A small network was shown many inputs. Here are its activations along a few directions, one row for each input.
Each table varies a few parts of the input and shows all the possible inputs, shuffled.
A made-up example of a description, with smaller parts first: ring(5) and (point or line(11) or (values(3) and line(6))).
Shared parts are said once, and a part with two or three values counts as separate values.

Other details of the inputs shift rows strongly along two fixed directions, in all tables alike. That doesn't count.

Table:
row 1: [-13  17  -3  29  -8  15  13  26 -23 -14 -12]
row 2: [  8  -4  28   1  32 -20   5  21  29  -3 -28]
row 3: [-39  -4   3   7  -6  -3  14  44 -28  -5  -6]
row 4: [-17 -13  -2  25   2  16   7  23 -39   6  -7]
row 5: [-14  16 -29  -7 -30  13  -1  16  -9  -9 -18]
row 6: [  4   3 -56  -3 -18 -27  11 -28 -38  -8  64]
row 7: [-30   4 -22 -11 -27   7  -3  19   0 -26 -13]
row 8: [-26  16   2  27  -3  16   4  21 -30  -1  -8]
row 9: [-15   3  -6  25   1  23  17  42 -29 -18  -6]
row 10: [ -5  -9 -27  -9 -10  31  -2  15 -29  -4 -10]
row 11: [-48   4 -21 -12 -23  10 -12  20 -13 -14 -14]
row 12: [ 23 -17  25   7 -44 -24  27 -23  -9  13  80]
row 13: [ 13   2   9 -11  50   8 -33 -26  32  18 -69]
row 14: [-16 -16 -21 -24 -21   4   4  22 -21  -4 -13]
row 15: [-25 -23 -16 -17  -7  20   2  11 -29  -7 -10]
row 16: [-13 -18 -26 -21 -12  22   3  29 -33  -9 -12]
row 17: [ 43   1  22 -18 -19 -20  -5 -59  65  12  52]
row 18: [  9   4  15 -20  65  18 -30 -10  39   6 -52]
row 19: [ 30  -4  31 -30  19 -16  -1 -41  62  -4  10]
row 20: [ -6  -5  15 -22 -42  -3  17 -46   7  -5  81]
row 21: [ 50  -9  45  10 -11 -39  -5 -47  41  28  54]
row 22: [ 22  15  -7 -10  23  16 -12  -8  31   6 -41]
row 23: [-29   4  -6  20 -21  -6   7  45 -15 -18 -12]
row 24: [-23  17 -27   0 -18  33   4  13 -20 -26 -21]
row 25: [ 26   4  15  28 -45   0  19 -32 -23  14  70]
row 26: [ 28  16  22  12  43 -20 -18  15  42  19 -61]
row 27: [-24  18  -5  25 -20   1   7  36 -24 -18 -18]
row 28: [-37  18 -16  -8 -21  15 -13   4 -17 -12 -16]
row 29: [ 39  17  63  13  21 -31 -15 -60  56  24  30]
row 30: [ 18 -22  35   1  66 -13 -15  10  23  22 -52]
row 31: [-14 -21   0 -18 -46  -3  16 -32 -14   0  54]
row 32: [-14  -1 -51   1 -13 -27   9 -40 -40  -7  62]
row 33: [-31  -7 -12 -20  -1  25   2  17 -21 -16  -2]
row 34: [ 50   6  26 -15 -19 -17 -15 -76  41  18  43]
row 35: [ 31   6   4 -16  45   7 -32 -14  33  17 -68]
row 36: [ 21  -9   0 -27  32   9  -4   8  31   0 -29]
row 37: [ 17  -6  28   4  43  -5   4  21  22  -6 -24]
row 38: [ 41  14 -30 -10  30 -40   2 -50  30   3  46]
row 39: [ 13   2   1  -4 -37  25  21 -42   0 -20  76]
row 40: [-27 -20   3  10  -9 -10  13  30 -31   6  -9]
row 41: [ 30   1  14  15  41   5   0  20  22  14 -26]
row 42: [-36   3 -25  -4 -28  12 -12   4 -31  -4 -27]
row 43: [ 12  -6   9 -26  36  10  -6   2  31 -16 -30]
row 44: [ 11 -14   6  -3 -36  19  10 -60 -10   4  76]
row 45: [ 22   6  19  13  20 -20 -19   7  12  20 -40]
row 46: [-31  -7   3  10   5  12  13  44 -35  -9  -1]
row 47: [ 28 -18  23   0  39 -10  -5  20   8  16 -27]
row 48: [ 38   1  52  19  -7 -32  -6 -68  31  29  47]
row 49: [ 18  18 -31 -16  89 -37 -24 -10  39 -13 -52]
row 50: [-42   4  -2  18 -16  -5  -2  40 -22  -5  -9]
row 51: [-22  -6 -29 -22 -22  10  15  36 -12 -12 -14]
row 52: [-31 -12  -2  20 -19 -12  -2  26 -25   7 -12]
row 53: [-20  16 -47  -2  -8 -21   9 -33 -31 -17  70]
row 54: [-41 -12 -26  -9 -29   5 -12  14 -21  -5 -21]
row 55: [ -3  14 -12  28 -12  15  15  33 -23   2 -11]
row 56: [ 40   2  55  16  19  -6   3 -55  35  19  66]
row 57: [-24  19 -21  -6 -26  14  -3   9 -10 -25 -19]
row 58: [ -6   1 -31  -7  -9  35   8  22 -15 -10  -7]
row 59: [-16  -6 -10   8 -15  -5  25  55 -21  -2  -9]
row 60: [  5   1   5  20 -51 -15  21   1  -2   4  61]
row 61: [ -3  -9  -6  10  -2   8  23  48 -22  -4   0]
row 62: [ 15 -10   4  24 -33  11  21  -3 -36   7  59]
row 63: [  7  18  14 -14  55  13 -33 -19  40   8 -62]
row 64: [ 11  -7  -2 -22  11 -12 -29  -2  30  10 -39]
row 65: [ 18   1  29  19  57  -7 -23  -6  22  27 -64]
Description of these inputs: ring(5) and (point or (values(2) and ring(6))).
Changing only the ring(5) part turns row 22 into row 13. The same change can be made to row 60. Which row results?
> row 52
Changing only the ring(5) part turns row 11 into row 64. The same change can be made to row 3. Which row results?
> row 12
Change only the values(2) part in row 58. List by row number the other rows that result.
> row 41
Change only the values(2) part in row 56. List by row number the other rows that result.
> row 18

Table:
row 66: [-11   1 -10   5 -36  25  21  13 -27 -12  28]
row 67: [ 12   3  -7 -30  40 -15 -25 -17  44   0 -41]
row 68: [ 31  -2  10 -24  15 -12 -16 -66  37  11  26]
row 69: [ 14  -1  25   9 -14 -10  -3 -41  11  15  36]
row 70: [ -6  -6  -6   1  41  -5 -10  27  -8   6 -50]
row 71: [-12  -5   7  -1  -1  11  -8  12  -8   4 -26]
row 72: [-45  -2 -38  18 -23  11   5  49 -64  -8 -22]
row 73: [ -9  -1 -15   8 -25  19  22  16 -31 -15  34]
row 74: [ 32  -7  34 -12  -2 -12   5 -34  42  10  36]
row 75: [ 18   3  14   5   8 -27  -4 -18  24   9  10]
row 76: [ -6 -12   2  -6   5  14  -1  17  -8   4 -21]
row 77: [ 28   5  35   1   2 -26  -8 -42  45  15  25]
row 78: [-14  -2   3   3 -50   3  16  -2 -14  -8  38]
row 79: [ 24  10  -5 -12 -30   1   6 -68  14  -6  78]
row 80: [-11   5 -19  16 -23   8  22  11 -34 -12  33]
row 81: [ -5  -8  -5  -9  33  -3  -6  39   9  -4 -48]
row 82: [-40  -1 -35   7 -23   2  18  53 -51 -17  -4]
row 83: [-16   7  -5  11 -43  22  14   7 -27 -13  23]
row 84: [  7  13  -1   6  70  -7 -28  33  24   9 -98]
row 85: [ -4 -14  -4  -3  16   7   1  18 -11   1 -16]
row 86: [ 16  14  19   7  37  -5 -21  -6  34  11 -42]
What do these inputs look like to the network?
> values(3) and (point or ring(6))
Changing only the values(3) part turns row 77 into row 69. The same change can be made to row 82. Which row results?
> row 70
Change only the values(3) part in row 68. List by row number the other rows that result.
> row 67, row 79
Start at row 86 and move only the ring(6) part, one step at a time. The first step leads to row 83. Which rows follow, in order?
> row 66, row 73, row 80, row 84

Table:
row 87: [-49   7 -37 -10 -11  26  -8  16 -43 -10 -33]
row 88: [ 19  22  -6  -4 -53  -6   7 -56  11 -12  66]
row 89: [ 20  13 -42  15   1 -50  14 -59 -23   1  94]
row 90: [ 19  16   8  -5  -7   8  -9 -69  29   3  51]
row 91: [  3 -16   9   5  10  16  13  32 -21  13 -20]
row 92: [ 22 -13  26  -6  53 -19  -6  36  44  18 -60]
row 93: [ -1  -5  37   7  34 -17 -25  13  22  23 -43]
row 94: [-24  17 -10  28 -28   9   7  56 -33 -12 -34]
row 95: [-10  -5   4  17  38  24   0  51 -11  -8 -53]
row 96: [ 44  -7  32   6  64   6 -11  14  43  21 -47]
row 97: [  5  -8  -3 -27  36  10 -10 -21  11  -4 -23]
row 98: [-16 -15  10  17 -40  20  35   8 -52  -8  53]
row 99: [-34  -4 -36 -12 -20   3 -21  17 -27  -7 -39]
row 100: [ 23  -3  38  21 -14  -4   2 -29   0  22  16]
row 101: [ 11  10  13 -25  42 -26 -30 -33  65  10 -36]
row 102: [  2   3  36  16 -15 -21   7 -13  22  12  29]
row 103: [ 26  13  -1  -5  13   6 -24 -46  33   5 -11]
row 104: [ 37   2  65   6  67 -14 -26 -30  56  37 -44]
row 105: [ 28   7 -12 -21 -37   2  21 -40  12 -12  80]
row 106: [ 16   9  -4 -17 -32   1  20 -46  11 -25  80]
row 107: [  1 -12  26   3  28 -15   6  27  22  -1 -27]
row 108: [-10  20  16  19   4   1   0  31   3  -2 -23]
row 109: [ 12 -25  20   5 -32  -6  19   2 -14  13  56]
row 110: [-26   7 -32 -12 -10  -7 -15  15   0  -9 -48]
row 111: [ 52 -10  19 -38  60  -5 -20 -49  57  23 -22]
row 112: [-69   0 -50 -14 -10  16 -20  50 -46 -15 -58]
row 113: [ 18  -9  -9 -30  -7 -13   7 -26  30  -1  31]
row 114: [-31  27 -32  -9 -19  13  -4  13 -13 -21  -9]
row 115: [-26 -18 -42 -24 -41  13  10  15 -41 -11  29]
row 116: [-26 -10   1  20 -20  -2  -8  43 -33   7 -36]
row 117: [ -9   6   0  40 -60  21  19   4 -42  -3  44]
row 118: [ 20  -2 -20 -16  -2  21   4 -24   7  -4  29]
row 119: [ 27   9  45  29 -26   3  12 -52  16  15  82]
row 120: [  0   1  -3  16 -51  12  39  30 -33 -12  57]
row 121: [ 15   4  27   6  41  -3   2  30  25  -6 -35]
row 122: [-23   8 -44  49  27 -36  15  55 -66   0  -9]
row 123: [ 26   0   3 -13  -2  13   6 -59  21 -11  61]
row 124: [-58 -15 -52 -23   1  19  -8  58 -48 -27 -52]
row 125: [ 25   4   9 -18  33  -5 -31 -46  35  17 -43]
row 126: [-38  -7 -38 -17 -39   6  21  12 -29 -31  28]
row 127: [ 17   1  34  11  32 -27 -19  13  44  20 -62]
row 128: [-37 -22  -3   9  -7   8   9  59 -43 -10 -20]
What do these inputs look like to the network?
> values(2) and (point or (line(4) and ring(5)))
Changing only the values(2) part turns row 118 into row 96. The same change can be made to row 90. Which row results?
> row 119
Changing only the values(2) part turns row 126 into row 107. The same change can be made to row 89. Which row results?
> row 122
Change only the values(2) part in row 110. List by row number the other rows that result.
> row 127
Change only the values(2) part in row 99. List by row number the other rows that result.
> row 116
